These are the activations of a small neural network, seen along a few directions. Each row is one input.
In each table, some parts of the input vary, and every possible input appears once, in random order.
Descriptions start from the smaller parts, as in this example, which fits no table here: one of 6 places along a line, together with either a single point or one of 9 places along a line or (one of 2 separate values, together with one of 8 places around a ring).
Shared parts are said once, and a part with two or three values counts as separate values.
In the rows, zero is written as 128.

Other details of the inputs vary at random and push rows far along two fixed directions, the same in every table; ignore that.
To show where, the next rows are all for the same input, with only those details redrawn:
86  172  93  196  167  21  92  168  208  201  118  102  175  82  122
204  71  121  146  78  91  137  166  166  74  151  122  140  79  138
45  216  146  128  140  148  108  84  60  236  157  103  151  152  127
156  120  169  84  59  209  149  86  27  116  185  120  120  147  142

A family of inputs:
x1: 184  55  132  137  109  107  160  149  173  77  145  145  105  69  127
x2: 30  210  119  107  190  172  105  86  74  196  93  127  120  199  119
x3: 151  104  157  62  101  238  136  92  52  61  122  149  87  206  129
x4: 155  106  162  56  104  239  139  92  53  61  122  147  88  205  127
x5: 70  165  73  172  214  50  80  171  224  157  53  127  140  137  112
x6: 204  71  121  146  78  91  137  166  166  74  151  122  140  79  138
x7: 158  39  115  154  110  101  135  170  189  64  126  150  96  85  126
x8: 170  59  120  146  116  97  155  152  174  87  139  140  105  68  131
x9: 162  106  173  79  57  217  151  90  28  106  184  120  110  140  139
x10: 120  90  157  91  85  221  163  84  33  111  166  142  76  146  144
x11: 55  154  87  195  191  39  114  155  202  195  105  120  130  80  123
x12: 208  58  121  113  128  118  134  169  195  25  92  151  113  132  118
x13: 85  168  95  197  171  21  91  168  209  204  117  101  173  76  121
x14: 88  173  93  164  218  42  96  163  229  168  66  133  160  126  105
x15: 149  85  182  72  81  225  172  79  42  103  177  151  80  139  129
x16: 200  75  120  145  74  95  141  161  151  78  154  117  138  82  138
x17: 219  91  118  111  101  114  129  158  164  52  104  124  148  127  136
x18: 223  92  109  118  99  102  133  162  169  48  103  124  152  126  135
x19: 64  237  135  102  163  156  100  83  73  210  107  107  166  200  124
x20: 42  218  135  104  192  167  116  79  75  204  105  128  134  184  117
x21: 45  221  143  101  195  167  119  77  82  203  106  132  137  186  111
x22: 79  170  74  175  213  46  100  164  217  159  62  129  149  120  116
x23: 192  68  123  159  82  85  166  153  156  69  149  145  122  76  148
x24: 60  232  142  96  172  164  95  86  76  208  102  107  158  193  123
x25: 18  190  155  119  172  165  115  82  81  230  140  130  107  156  111
x26: 163  41  120  148  115  103  137  168  191  67  126  148  94  83  123
x27: 155  46  110  154  107  104  139  167  180  65  126  145  96  83  133
x28: 177  125  161  79  79  223  174  75  31  73  143  151  115  182  146
The inputs of x9 and x24 match in every part but one. If x15 is changed in the same way as x9 into x24, which row does it become?
Answer: x14
Describe the family of inputs behind these rows.
Answer: one of 2 separate values, together with either a single point or one of 4 places along a line or one of 9 places around a ring

A family of inputs:
x29: 91  148  103  173  167  63  116  150  181  168  117  126  141  94  121
x30: 189  95  122  120  109  118  135  149  150  73  123  127  135  120  131
x31: 134  114  94  180  157  39  128  168  215  134  105  132  139  75  126
x32: 91  188  148  108  146  158  125  92  81  176  134  124  140  161  125
x33: 152  89  137  123  88  154  138  130  106  88  143  131  109  126  138
x34: 163  97  144  112  99  154  142  127  114  97  155  134  119  110  125
x35: 137  118  97  158  137  83  115  161  178  113  106  128  141  111  132
x36: 93  148  147  93  151  179  119  96  97  149  119  139  115  174  114
x37: 160  92  144  109  86  151  130  131  114  94  147  126  115  126  132
x38: 90  165  126  146  164  98  119  123  148  188  125  118  143  116  119
x39: 81  155  131  115  167  152  121  110  114  146  106  135  108  160  119
x40: 159  89  126  116  91  156  135  130  108  85  137  126  114  129  141
x41: 85  180  113  151  169  95  122  126  145  173  109  127  145  133  127
x42: 177  99  148  106  99  152  149  120  115  88  143  134  126  123  133
x43: 108  152  144  112  127  160  146  95  82  148  136  135  122  145  134
x44: 142  130  126  126  124  126  118  138  128  119  123  119  138  135  128
x45: 123  145  115  131  133  125  131  122  120  131  115  128  137  143  129
x46: 150  89  136  124  91  150  143  127  108  96  150  136  110  121  136
x47: 73  169  149  115  133  160  117  96  78  192  150  117  126  154  122
x48: 160  98  109  143  120  89  112  167  179  100  118  117  136  104  129
The inputs of x45 and x30 match in every part but one. If x29 is changed in the same way as x45 into x30, which row does it become?
Answer: x34
Describe the family of inputs behind these rows.
Answer: one of 2 separate values, together with either a single point or one of 9 places around a ring
Change only the choice among 2 separate values in x37. List by row number the other rows that result.
Answer: x33
